W = [-1.800  1.507 -0.868 -1.887 -0.623 -0.559  0.209 -1.557 -0.139]
The entry just right of -0.623 is -0.559
Read off the entry just left of 1.507.
-1.800
Read off the median of all entries.
-0.623
Read off the entry just right of the largest entry.
-0.868
Read off the entry just right of -0.559.
0.209

[[-55.7  30.4 -31.0 -38.7]
 [-35.1  30.5 -42.2 -20.0]
 [-64.6  63.7 -37.7 -17.1]
 [-44.1  -1.3 -43.2 -64.3]
 [-58.8  43.1 -20.7 -32.2]
 [-56.1  21.8 -57.7 -47.4]
 [ 56.1  20.0 -24.6 -22.5]
 [-19.7  18.9   6.3   4.8]
 [-26.4 -15.6 -34.6 -21.9]
 [-83.2 -14.5 -30.9  -2.7]]
Report the entry just right of the smallest entry.
Answer: -14.5
Report the entry directly above the smallest entry.
Answer: -26.4
The smallest entry in the last row: -83.2
Report the entry in the bottom-right corner.
Answer: -2.7
The entry in the top-right corner -> -38.7
Report the smallest entry in the first row.
Answer: -55.7
Report the 3rd entry, reading row by row.
Answer: -31.0
The second-last entry, reading row by row -> -30.9
The fifth entry from the end, reading row by row: -21.9
Report the entry directly above -30.9.
Answer: -34.6
Report the top entry of the column that holds the largest entry.
Answer: 30.4
Report the last entry of the largest entry's row.
Answer: -17.1
Report the 3rd entry on the diagonal from the top-right corner.
Answer: 63.7
The entry directly above -56.1 is -58.8
Report the second smallest entry.
Answer: -64.6
The entry just left of 4.8 is 6.3
Report the entry just right of 21.8.
Answer: -57.7
The entry just left of 30.5 -> -35.1
The 3rd largest entry: 43.1
The 3rd smallest entry is -64.3
Report the entry directly above the largest entry.
Answer: 30.5
Report the entry directly above -19.7.
Answer: 56.1
Report the entry directly below -42.2.
Answer: -37.7
The entry directly above -15.6 -> 18.9
The entry directly below -47.4: -22.5

Read these off the grid that follows. Rows and columns are numbered from 1.
1) Which number is the entry in row 1 and column 2?
2) Which number is the bottom entry of the column that holds the largest entry?
3) Which number is the entry in row 2 and column 3?
4) Which number is the entry in row 2 and column 1?
5) Which number is the entry in row 1 and column 1?
6) Which number is the top entry of the column that holds the largest entry?
7) Which number is the entry directly below the smallest entry?
8) Which number is the entry just right of 64.4?
[[ 44.5 -32.4  46.3  27.7  35.1]
 [ -2.9 -25.7 -17.1  64.4 -14.8]]
1) -32.4
2) 64.4
3) -17.1
4) -2.9
5) 44.5
6) 27.7
7) -25.7
8) -14.8

array([[-11.9,   6.7,  30.5, -44.5,  38.9,  12.7,  39.9, -28.8,   2.1,
         45.5],
       [ -9.7, -12.5,   6.0, -12.4, -10.9, -32.0,  65.7,  53.6, -43.7,
        -21.4],
       [-17.7, -19.1, -40.4,  -9.2,  10.9,  28.7,  32.4,  -2.8, -34.2,
         23.6],
       [  6.5, -45.9, -49.6, -26.5,  13.4, -26.9, -16.7,   6.8, -12.5,
         10.2]])
Report the entry just right of the smallest entry.
-26.5
The entry just right of 6.5 is -45.9
The entry just right of the largest entry -> 53.6
Report the entry just left of -26.5.
-49.6
Report the entry just left of 10.2.
-12.5
The entry just left of the largest entry -> -32.0
The maximum -> 65.7
The entry just right of 6.7 -> 30.5

[[ -3.0 -23.0 -34.5  20.3 -45.0  61.7]
 [ 15.3  10.3  -3.0  -3.3   6.9  40.1]
 [ 21.0  23.0   9.3   7.8  23.4  24.2]
 [ 11.3   3.7  -9.1   9.0  -4.7  41.6]
 [ 11.9  12.4  -0.3  47.5   2.0  17.9]
 [ 21.1  17.8   5.6  12.7  15.0  29.5]
 [ 22.0  21.6   9.8  33.0  17.3  18.6]
 [ 12.4   4.1  -7.5  25.9  -6.7  36.3]
 [ 12.7   9.3  -3.0  35.6  -0.7  26.5]
 [ 16.7  13.3   0.5  12.2   8.8  32.1]
 [ 21.5  24.4  11.8  32.6  21.6  14.6]
 [ 22.6  27.8  15.4  45.8  24.4   6.7]
 [ 31.9  43.0  29.5  22.0  50.0   1.9]
 [ 28.5  34.2  20.4   0.1  40.9  17.9]
 [ 39.9  51.3  39.5  35.5  59.7  -7.1]]
The entry in the top-right corner -> 61.7
Report the last entry, reading row by row.
Answer: -7.1
Report the 1st entry, reading row by row.
Answer: -3.0
Report the entry just left of 15.0.
Answer: 12.7
The entry directly above 45.8 -> 32.6
The entry directly below 32.6 is 45.8
Report the second smallest entry.
Answer: -34.5
The fifth-last entry, reading row by row is 51.3
The top entry of the column that holds the smallest entry -> -45.0
Report the entry just right of 21.1.
Answer: 17.8
Report the largest entry in the last row.
Answer: 59.7
Report the entry in the bottom-left corner.
Answer: 39.9
The third-last entry, reading row by row is 35.5
Report the entry directly above 47.5.
Answer: 9.0
Report the second entry on the main diagonal.
Answer: 10.3
Report the entry directly below the smallest entry.
Answer: 6.9
Report the entry just left of 40.9.
Answer: 0.1
Report the entry directly below 15.3.
Answer: 21.0
The entry just right of -34.5 is 20.3
Report the third entry on the diagonal from the top-right corner.
Answer: 7.8
The second entry, reading row by row is -23.0
Report the entry directly above 26.5.
Answer: 36.3
The entry directly above 16.7 is 12.7
The entry directly above -0.3: -9.1
The entry directly below 11.8 is 15.4
The entry directly above 40.9 -> 50.0
The entry directly below -4.7 is 2.0

B = [[59, 50, 42, 78, 38, 83], [76, 77, 68, 56, 81, 68], [62, 62, 51, 65, 58, 74], [57, 47, 38, 61, 36, 91], [77, 87, 76, 66, 94, 52], [63, 58, 49, 72, 50, 79], [53, 40, 31, 77, 24, 92], [65, 67, 57, 74, 64, 66], [63, 59, 49, 60, 54, 81]]
The entry just left of 52 is 94
Give the entry just right of the largest entry.
A: 52
The entry just right of the smallest entry: 92

Questions about the table below.
1) Read off the entry just left of -104.71.
2) Read off the entry just right of 6.79.
3) Read off the entry just right of -106.60.
4) Read off the entry just right of -5.30.
5) Read off the entry just left of 39.71.
((9.55, -5.30, 7.51, 29.32, -46.42, -60.43, -105.07, -69.88, -13.19, -24.14), (-26.38, -3.84, -79.36, -98.37, -48.66, -35.55, -122.43, -105.08, -106.60, -138.58), (-59.33, -156.33, -124.16, -41.90, -153.00, -80.36, -161.42, -49.96, -112.46, -120.27), (-6.46, -99.69, -71.56, -29.77, -73.59, -65.82, -24.95, -0.33, 19.16, -63.16), (6.79, -154.44, -9.78, -39.22, -53.58, -16.94, 215.15, -117.48, 7.77, -67.94), (-42.88, -1.95, -48.07, -88.74, -42.42, -103.74, -86.52, 11.08, -53.78, 39.71), (-42.22, -46.09, -141.02, -83.51, -33.24, -104.71, -61.04, 13.52, -161.03, -96.79), (-41.35, -72.95, 15.71, -190.69, -106.11, -190.49, -66.44, -182.53, 98.49, -49.82), (-147.22, -91.62, -85.69, -32.38, -49.71, -25.20, -95.77, 34.30, -120.73, -155.53), (-129.80, -143.18, -99.57, -108.27, -126.50, 4.20, -101.90, 0.69, -33.95, -70.73), (-204.20, -205.49, -12.08, -261.95, -204.37, -67.67, -35.73, -42.52, -158.28, -162.79))
1) -33.24
2) -154.44
3) -138.58
4) 7.51
5) -53.78
